Each row below holds a small network's activations on one input, seen along a few directions.
Each table varies a few parts of the input and shows all the possible inputs, shuffled.
Descriptions start from the smaller parts, as in this example, which fits no table here: values(3) and (point or ring(9) or (ring(5) and line(6))).
Shared parts are said once, and a part with two or three values counts as separate values.
(in the rows, 100 means zero)

Other details of the inputs shift rows strongly along two fixed directions, in all tables alike. That doesn't count.

Table:
R1: 95 159 105 103 87 119 123 122 111 132 113 106 135 115 102
R2: 110 87 104 78 79 51 106 77 98 74 85 127 145 80 47
R3: 110 90 88 115 110 101 90 105 93 94 103 94 65 99 111
R4: 86 97 103 116 115 138 98 108 98 122 115 95 78 117 148
R5: 90 81 96 93 101 117 98 99 97 93 102 93 81 109 117
R6: 112 94 95 106 102 93 87 91 99 98 100 85 85 96 94
R7: 101 126 121 79 82 77 103 81 106 87 90 122 146 88 72
R8: 89 96 80 115 94 136 80 121 105 145 115 88 73 114 129
R9: 91 31 84 93 125 75 66 86 77 74 57 110 65 107 87
R10: 101 20 75 92 108 79 67 80 86 83 67 86 71 96 78
R11: 102 97 102 95 115 95 102 103 92 92 82 106 108 105 93
R12: 100 125 110 95 96 125 129 113 108 100 113 88 102 110 119
R13: 111 119 87 89 76 56 113 98 99 90 104 130 139 99 41
R14: 100 91 98 101 97 102 90 103 99 99 101 105 82 91 114
R15: 92 126 107 111 101 115 112 109 107 121 130 108 103 96 132
R16: 106 92 103 63 75 65 109 82 103 61 80 123 142 87 44
R17: 99 92 101 104 99 113 80 96 104 116 102 87 83 94 117
R18: 95 139 117 105 97 121 104 108 105 114 114 115 125 96 120
R19: 101 126 97 124 112 112 113 110 102 115 131 98 88 104 128
R20: 103 135 115 101 95 108 119 101 104 109 98 98 136 101 96
R21: 109 97 93 102 94 83 104 99 103 79 111 100 87 97 95
R22: 112 60 81 97 105 82 102 92 89 73 103 95 73 103 84
R23: 103 49 81 98 108 101 82 93 94 97 87 92 76 98 92
R24: 88 100 82 123 103 128 85 119 101 149 113 97 82 115 126
R25: 105 134 123 81 64 76 114 92 114 92 108 112 143 72 72
R26: 107 156 114 121 92 103 124 110 113 112 139 113 112 97 121
R27: 93 129 113 116 113 127 112 116 107 117 111 95 92 112 139
R28: 106 93 91 125 119 114 105 104 91 112 121 94 72 114 125
R29: 96 136 114 101 80 128 105 103 111 115 111 94 126 96 117
R30: 100 137 118 74 66 83 121 95 114 75 110 124 138 88 85
R31: 93 99 101 120 130 128 94 116 92 117 91 90 69 114 137
R32: 101 63 90 103 116 89 81 96 86 99 89 109 88 95 98
R33: 83 68 105 104 117 99 72 92 92 105 78 90 82 101 104
R34: 105 92 106 74 79 43 112 81 102 61 92 138 134 84 55
R35: 94 104 103 102 103 127 86 108 102 107 102 95 91 101 125
R36: 85 104 107 110 108 115 92 104 103 109 107 105 87 109 132
R37: 108 113 99 128 116 107 98 108 93 112 113 104 79 101 121
R38: 99 96 102 57 74 56 115 84 104 51 90 123 132 87 55
R39: 98 99 99 104 94 122 106 104 103 110 122 94 84 100 128
R40: 95 59 84 85 100 83 94 93 98 80 95 99 80 96 94
R41: 102 113 121 88 82 64 104 87 104 92 97 120 138 76 65
R42: 101 88 100 124 119 94 86 98 93 112 102 86 79 99 100
R43: 112 30 72 108 133 68 72 87 74 78 74 100 63 105 75
R44: 103 103 101 98 111 121 103 113 100 101 91 85 91 106 114
R45: 97 58 91 96 125 96 105 97 86 86 83 92 77 117 102
R46: 98 142 116 98 91 117 123 115 116 100 113 93 108 104 122
R47: 94 138 94 100 87 133 112 125 112 130 106 86 106 119 111
R48: 105 135 85 118 85 121 102 121 108 134 130 94 96 111 107
R49: 93 31 83 84 114 82 67 87 83 67 60 100 59 104 87
R50: 97 25 84 96 122 70 59 74 83 90 63 96 69 98 80
R51: 91 109 115 112 117 117 99 107 100 120 92 80 96 105 115
R52: 90 155 131 98 76 121 108 108 118 117 117 94 128 88 116
R53: 91 125 113 117 102 135 96 103 104 132 111 94 113 103 132
R54: 99 35 85 79 120 81 74 83 87 74 49 74 68 108 75
R55: 83 58 88 93 118 92 87 93 89 88 86 101 79 110 104
R56: 105 95 87 106 103 98 107 104 100 91 118 89 78 100 106
R57: 110 141 111 121 102 106 103 97 105 121 120 99 110 94 110
R58: 93 100 105 117 129 130 86 103 97 128 88 73 77 115 132
R59: 104 66 88 87 111 98 101 96 94 83 71 85 92 107 78
R60: 98 126 111 115 100 111 103 109 103 118 114 116 101 91 126
R61: 113 120 113 90 78 65 110 91 105 79 102 103 125 79 61
R62: 101 28 80 85 119 85 81 86 85 76 52 71 73 109 72
R63: 102 104 106 95 91 92 116 96 100 95 115 119 115 96 99
R64: 110 120 111 71 82 67 123 98 102 59 83 119 134 88 59
R65: 112 143 119 80 83 82 139 95 109 84 96 123 165 92 60
R66: 108 91 102 67 69 49 111 84 107 56 95 128 126 81 57
R67: 97 149 120 107 90 127 118 105 111 121 119 112 140 97 114
R68: 92 64 99 82 101 91 72 81 96 86 72 89 88 100 89
R69: 119 144 113 97 74 68 128 88 105 88 115 122 158 82 60
R70: 88 70 76 87 91 100 78 103 97 103 82 99 88 115 84
R71: 93 79 91 128 125 138 83 108 96 137 108 87 70 108 138
R72: 93 104 97 95 109 117 114 113 105 97 102 79 87 108 118
R73: 107 101 89 138 125 132 96 108 96 132 120 85 75 109 128
R74: 106 147 129 73 70 75 131 98 113 78 94 103 155 82 60
R75: 83 103 88 108 99 120 86 113 101 132 102 103 97 120 111
R76: 111 125 99 124 104 127 100 115 102 118 128 89 84 99 129
R77: 111 69 80 112 113 104 92 97 94 99 102 84 73 103 95
R78: 91 109 101 108 119 116 115 113 101 108 105 90 93 113 125
R79: 114 132 102 117 89 116 110 103 106 115 124 86 109 93 109
R80: 111 117 107 80 74 80 109 95 107 83 106 124 135 79 77
Each input here is: values(2) and line(4) and (point or line(9)).
Question: The inputs of R34 and R27 match in every part but the line(4) part. If R80 is changed in the same way as R34 into R27, which row does it become?
Answer: R44
Question: The inputs of R78 and R55 match in every part but the line(4) part. If R72 is changed in the same way as R78 into R55, which row does it become?
Answer: R38
Question: A walk changes only the line(4) part. It starts at R28 and steps to R63. List the rest of the walk in order.
Answer: R4, R45
Question: Which other rows does R39 become when the values(2) part takes its other values? List them by row number.
Answer: R63
Question: List by row number the other rows that have the line(4) part and the values(2) part in common with R5.
Answer: R16, R29, R30, R35, R38, R49, R52, R68, R70

Table:
R81: 93 125 126 45 88 62 135 88 102 53 63 126 169 89 36
R82: 106 116 109 68 75 40 128 100 96 72 76 108 163 97 25
R83: 84 25 85 77 132 108 72 96 90 67 51 72 40 130 111
R84: 96 4 36 122 131 83 58 97 69 103 99 102 42 141 88
R85: 93 148 118 133 96 139 99 122 120 164 118 86 119 108 132
R86: 111 150 126 147 116 128 125 96 105 119 162 88 94 98 151
R87: 92 8 54 102 122 94 49 90 88 90 71 59 36 101 97
R88: 83 137 133 105 93 163 88 107 111 145 117 100 111 96 152
R89: 95 119 126 53 80 59 117 76 108 69 60 139 181 81 47
R90: 88 145 118 106 80 161 109 114 115 119 118 88 106 99 165
R91: 129 138 90 132 113 152 138 124 102 130 148 94 95 90 139
R92: 110 116 97 76 76 80 122 96 107 75 88 92 105 108 66
R93: 111 103 108 76 68 11 138 92 107 46 125 156 120 66 57
R94: 114 27 58 135 147 78 38 91 67 87 70 102 11 101 98
R95: 96 139 117 122 82 143 84 112 112 162 132 87 106 95 136
Question: Describe the family of inputs behind these rows.
Answer: values(5) or (values(2) and ring(5))
Question: Which other rows does R82 become when the values(2) part takes its other values? List them by row number.
Answer: R81
